Each row below holds a small network's activations on one input, seen along a few directions.
In each table, some parts of the input vary, and every possible input appears once, in random order.
Descriptions start from the smaller parts, as in this example, which fits no table here: one of 6 places along a line, together with either a single point or one of 11 places along a line or (one of 3 separate values, together with one of 5 places around a ring).
Shared parts are said once, and a part with two or three values counts as separate values.

Other details of the inputs shift rows strongly along two fixed directions, in all tables alike. That doesn't count.

Rows:
r1:   30 -316 -121   15   61  -89 -463  156 -493  336  217  257  258  172 -236
r2:   73 -282 -182   -7   35   28 -162  197 -338  227  121  158  201  -46   16
r3:  -66  317 -198 -260 -184  359  699 -136  170  -41 -338 -124 -169 -580  289
r4:  -55 -181  338  281  368 -278 -717  -10  303 -155  374  -31  164  829 -417
r5:  182 -207 -190 -198 -358 -157 -209  -64 -361  197   79  352  -43 -152  125
r6:  241   24 -229 -284 -361   54   74  -32 -223   70 -105  -12  -79 -396  149
r7:   -5  -36  -87  -68  118 -101 -187 -104 -207  -71  -29    2    5  202 -179
r8:   69  195   88   72  210 -140   23  -57  145   26  -19  -77   10  124 -165
r9: -249  493  641  623  605  284  417  176  761 -186 -199 -601  111  233  226
r10:   18   19 -108 -198 -304   16   43  -87 -280   63 -124  283   32  -73  193
r11:  132 -107 -147 -193 -366 -170 -274  -67 -467  244   79  420  -34  -78   26
r12:   91 -348 -317 -251  -66 -221 -310 -141 -491   20   63  140    8   58 -172
r13:  -21   77 -303 -359 -191  -20  242 -117 -317  143 -197  129  -80 -353  100
r14: -189  414  215  460  196  363  697  333  627 -227 -130 -596   14  -14  312
r15:  133  171 -130 -247 -213  242  552  -13   44 -121 -448 -161  -66 -370  425
r16:  174  375   86   14   57  210  476   55  393 -137 -338 -325 -145 -229  385
r17:   -5 -294   57  188  317 -137 -574  275 -107   66  443   40  292  389 -347
r18: -160 -252  520  496  611 -283 -711  169  229  -66  607 -316  282  750 -489
r19: -210  269  653  507  536  269  264  223  669 -272  128 -523   96  241   35
r20: -196 -132  176  112  217 -155 -372  -44  198   -7  229  102  -88  319 -343
r21:  -73  106  -78  167 -170  219  458  162 -131  167 -149 -176   38 -149  199
r22:   94  -37   99  -46  124 -132 -276  -35  -81  -47   18  -71   83  392 -236
r23:  110 -277 -246 -304 -393 -103 -131 -121 -462  123   -4  373   46 -114  143
r24: -301  511  473  522  635  130  142   51  815 -403 -203 -313  -66  523   94
r25:  132  295 -235 -270 -388  332  734 -137   18   35 -335  -13 -146 -784  309
r26:  151   98  201   92  231 -151 -303   13   96    7   95 -146  -18  380 -230
r27:  -94  -61  461  458  713    9 -441  343  409 -134  469 -180  237  699 -440
r28:   10 -115 -224 -134  -26  -63 -167 -109 -172 -119    0  -49   14   16 -127
r29:   50  448  -23   22    7  201  601  -28  458 -153 -309 -289  -86 -423  281
r30:  -33  -80  299  144  158  -10 -332  -52  230 -133  208   43   64  481 -245
r31: -106  164   84  212  -53  324  578  266  151  -76   33 -293  -18 -114  150
r32:  -76  140  286  294  262 -238 -190   15  292   -5   42   88  -16  328 -208
r33: -173 -191  -31  -61   35 -346 -465  -43 -263  182  139  331  -40  242 -279
r34:    3 -130 -427 -403 -281  -83   15 -157 -351  135   -9  118  -36 -368  -18
r35:   78 -236 -230 -172 -360 -244 -198  -82 -325  158  108  387  -13 -282  -75
r36:   44 -380 -137 -137 -255  -59  -53    3 -598  280  126  108  142 -306  132
r37: -249  336   61   76   62  159  443   39  524 -179 -303 -118 -154 -270  333
r38:  -53  -41  -31  -33  300 -192 -112  -84  122  -14   59 -110  -34  206 -164
r39:   69  -59  207   25  163   35 -237  -45  179 -130   87 -175   44  397 -320
r40:  232  -90  -28 -189 -204   55 -158  -85 -170  102   79   24  -85  -95 -154
r41:   64 -275  -19  -57 -193 -212 -347 -104 -220  150  242  369  -48  -34 -317
r42: -113   94  -46  -46 -141  262  268  -92   69 -164 -183   93 -154 -228  213
r43:  136 -247  -67  -85 -235 -225 -506  -54 -253  132  275  287   18   72 -135
r44:  167 -286  -44 -157 -342 -100 -424 -109 -363  179  266  382  -53  -41 -175
r45:  -78  224   -2  277  -14  326  721  229  236   -8 -222 -387  -17 -197  412
r46:  242 -216 -400 -381 -341 -203   29 -148 -520  241    4  258  -32 -410    8
r47:  -32 -239 -267 -188 -201 -107 -124 -122 -387   23  -36  316  -54 -102  113
r48:   27  215 -101  -52 -237   70  557   -4  156    3 -351  134 -141 -538  442
r49: -194  237  112  202  184  151  181  -12  454 -315 -184 -143  -75   60  208
r50:   67 -216 -341 -325 -288   67  -55 -194 -446   15   -6  143  -59 -201 -121
r51:   69 -103  107   18  164 -114 -353  -14  128 -142   97 -196  107  416 -275
r52: -159  210 -174 -170 -204  171  638   -2  150  -17 -464   87 -217 -583  551
Description of these inputs: one of 4 places along a line, together with either one of 3 separate values or (one of 2 separate values, together with one of 5 places around a ring).
The inputs of r36 and r18 match in every part but the place on the line of 4. If r45 is changed in the same way as r36 into r18, which row does it become?
> r14
The inputs of r50 and r28 match in every part but the place on the line of 4. If r27 is changed in the same way as r50 into r28, which row does it become?
> r17
Which other rows does r12 become when the place on the ring of 5 takes its other values? List them by row number.
> r15, r16, r38, r46
Start at r8 and move only the place on the line of 4, one step at a time. The first step leads to r46. Which rows follow, in order?
> r29, r25
Which other rows does r13 become when the place on the ring of 5 takes its other values? List them by row number.
> r7, r8, r22, r26
Which other rows does r19 become when the choice among 3 separate values takes its other values? List them by row number.
> r27, r31

Rows:
r53:  -83  528  118  169  -24  115  507   83  404 -183 -629  164  -94 -218  833
r54:  -51  414  265  261  188  108  269  -91  646  -97   13 -242 -199  -94 -106
r55: -344 -262 -128  102  117 -442 -477  -85 -281   69  284  331  -49  304 -347
r56: -379  379   12  -14 -134  483  744   -6  258 -253 -358   41 -219 -469  465
r57:  -51 -134 -188 -159  137 -302  -70  -77   -6  204   85  144  -33 -169 -158
r58:   46  328  232  194  310  167  320  -21  802 -175  -70 -349 -169 -211   54
r59:  -81 -323 -242 -193  -83 -579 -540 -189 -540  415  400  452  -12   69 -563
r60:   81 -389 -152  132 -322  370  517  486 -913  427  204   42  476 -622  306
r61: -298  -29  266  245  575   70 -409   27  368 -322  149 -233  121  639 -351
r62:  148   86 -349 -452 -620  377  546  -57 -197 -128 -254  -29  -73 -757  273
r63:  263 -221    5  -98 -244 -261 -454 -202 -233  261  233  222 -131   55 -383
r64:  156  -19  -63 -246 -648  201  283 -127 -114   -1 -137  217 -155 -397  199
r65:  -14  -25 -255  228 -338  616  800  763 -459  449   61 -172  291 -631  502
r66:  230 -322 -119 -211 -126 -654 -809 -117 -552  430  239  644   78  238 -305
r67: -143 -187  119  -10 -104   12 -269  -86 -160  -21   29  312  -78  272  -66
r68: -257  390   63  180    4  134  612  -13  349 -159 -530   -8 -212 -165  515
r69:  435  297 -236 -380 -211  273  532  -91  -94 -123 -395 -443 -155 -412  237
r70:  117 -485 -173 -272 -304 -125 -373 -112 -243   35  399  266    5 -116 -275
r71:   21 -283 -124 -192 -432 -100 -252 -169 -317   60  388  306  -68  -83 -315
r72: -318  128  153  405  705 -163 -242   39  507 -295  -12 -368   99  623 -241
r73:  301  -79  -47 -228 -106  116  -91  -85 -101 -235   18 -311   54  238 -159
r74:  107  479  243  157  382  194  309   17  682 -288 -152 -586 -116  -42  -72
r75:  279 -198 -381 -433    3 -308 -218 -170 -590  204  -45 -113   75  180 -271
r76:  423  210  -55 -220 -467   21   30 -104  -80  167 -197  321 -108 -511  331
r77:   97 -485 -309 -360  -90  -36 -568 -191 -717    7  116  104  167  421 -276
r78:  -19 -479   -1  134 -417  210  113  552 -883  537  466 -201  441 -430  295
r79:  -66   -4  555  342  401 -141 -722   75  339 -175  145  257  118  831  -60
r80:  -11  251 -196 -192   91  -19  389  -38   63   28 -298 -189  -27 -325   54
r81: -361 -124  154  398  677 -318 -359   46  503 -192  170  -92    6  530 -204
r82:  196  173  564  316  135  -40 -420   36  625 -229  147   33   73  529  -31
r83: -108  367   94  283  603  117  272  -41  526 -381 -393 -635   51  551  184
r84: -193 -199 -260 -281 -234  223  213  -21 -186  -62 -103  275  -81 -460  299
r85: -123  216  435  392  574 -321 -183  -32  594   29   26 -162  -78  634 -365
What do these inputs look like to the network?
> either one of 3 separate values or (one of 5 places around a ring, together with one of 6 places along a line)
Which other rows does r63 become when the place on the line of 6 takes its other values? List them by row number.
> r54, r58, r69, r74, r76

Rows:
r86:  -71 -156    7 -240 -192  -95 -304 -292 -135  -36   53  266 -100   56 -179
r87:   97   21  -34  -61 -219  210   67  176 -119   64  -37   50  123 -197  220
r88:   29 -127   59   24  212 -360 -572 -116  181 -109  214   99  -84  301 -240
r89:  -72 -186  101  161   19 -136 -168  120  -62   85  366   27   76  144 -317
r90: -122   29  136  275  268   43  -74  142  107  -66   43  -32  192  163   62
r91:  168 -186 -227 -274 -426   38  -25   65 -600  161   25   75   70 -158  149
r92: -174  358 -236  -78 -225  521  901  176   75   31 -452  -64  -74 -816  662
r93:  -23  -69  -97  -48  -54  102  237   78 -217   44 -177   27  143 -217  278
r94:  -97  497   14   68   -8  385  926  127  350 -167 -338 -490  -48 -478  438
r95:  -54  120  394  238  316 -322 -398 -145  391   24  105   24  -61  508 -306
r96:  178 -232 -112 -203 -233   35 -130   89 -388  174   86   99  160  -48   64
r97:   82   19  185  234  148  133  -75  118  183   -7  139 -186   88   49 -108
r98: -138 -234 -198  -22 -208    9   24   89 -386  232  162  270  -24 -143   10
r99:   75  -37  -56  -71  122 -214 -153 -124  249 -147  -36   38 -124  134  -57
r100:   84 -246 -279 -286 -248  -37   89   24 -455  229  136   77  126 -355  -62
r101:  198 -201 -157 -106 -225   19  -52  -31 -456  152  155  -67   12 -125  -56
r102:  222 -266 -134 -148 -176   41  -69   -8 -372  197  156   22   89 -171  -67
r103:   48 -145 -223 -114  -77 -302 -322 -217  -14  -70    3   87  -90  193 -177
r104:   68 -199   97   66 -178  -15 -243  159 -193   95  241  154   95  208  -68
r105:  -86   95  126   76  330  -89 -358 -228  358 -310   16 -113  -72  624 -410
r106:  -45 -299 -329 -256 -198   17   47   61 -521  291   14  169   49 -305   61
r107: -101  333  255   49  313  138   31 -126  558 -375 -167 -119 -159  137  -14
r108:  -52  303  185    1  337  150  150 -147  583 -383 -237 -146 -148  224  -45
r109: -139  209  286  213  203  -81   34 -135  668 -225  -83 -163 -137  171   99
r110: -104  446   54  124   12  405  782  188  431 -121 -274 -320   17 -551  371
r111: -151   23 -202  -72 -107  153  361  108 -225  100 -192 -121  -58 -284  234
r112:   -5 -244 -286 -191 -301  -61   32   29 -687  133  -81  137   92 -222  172
r113: -147  -15  184  333  181    9    7  115   86  -63  111   48  104  252   57
r114:   38  201  317  187  446 -310 -436  -68  375  -49   93   15  -79  446 -303
r115:   62  412  258  154  415  -80  127  -69  608 -141 -239 -133 -130  254  -34
r116:  104 -252   99  127 -143  -20 -198   82 -180  120  280   71   16   67 -215
r117:  128   29 -187 -160 -105 -286 -237 -239 -195  139  -86  199  -67  140 -221
What do these inputs look like to the network?
> one of 4 places along a line, together with either one of 3 separate values or one of 5 places around a ring
The inputs of r96 and r87 match in every part but the place on the line of 4. If r99 is changed in the same way as r96 into r87, which row does it become?
> r88
Which other rows does r117 become when the place on the line of 4 takes its other values? List them by row number.
> r95, r114, r115
List by row number the other rows that have the place on the line of 4 in common with r86.
> r89, r95, r98, r104, r109, r113, r116
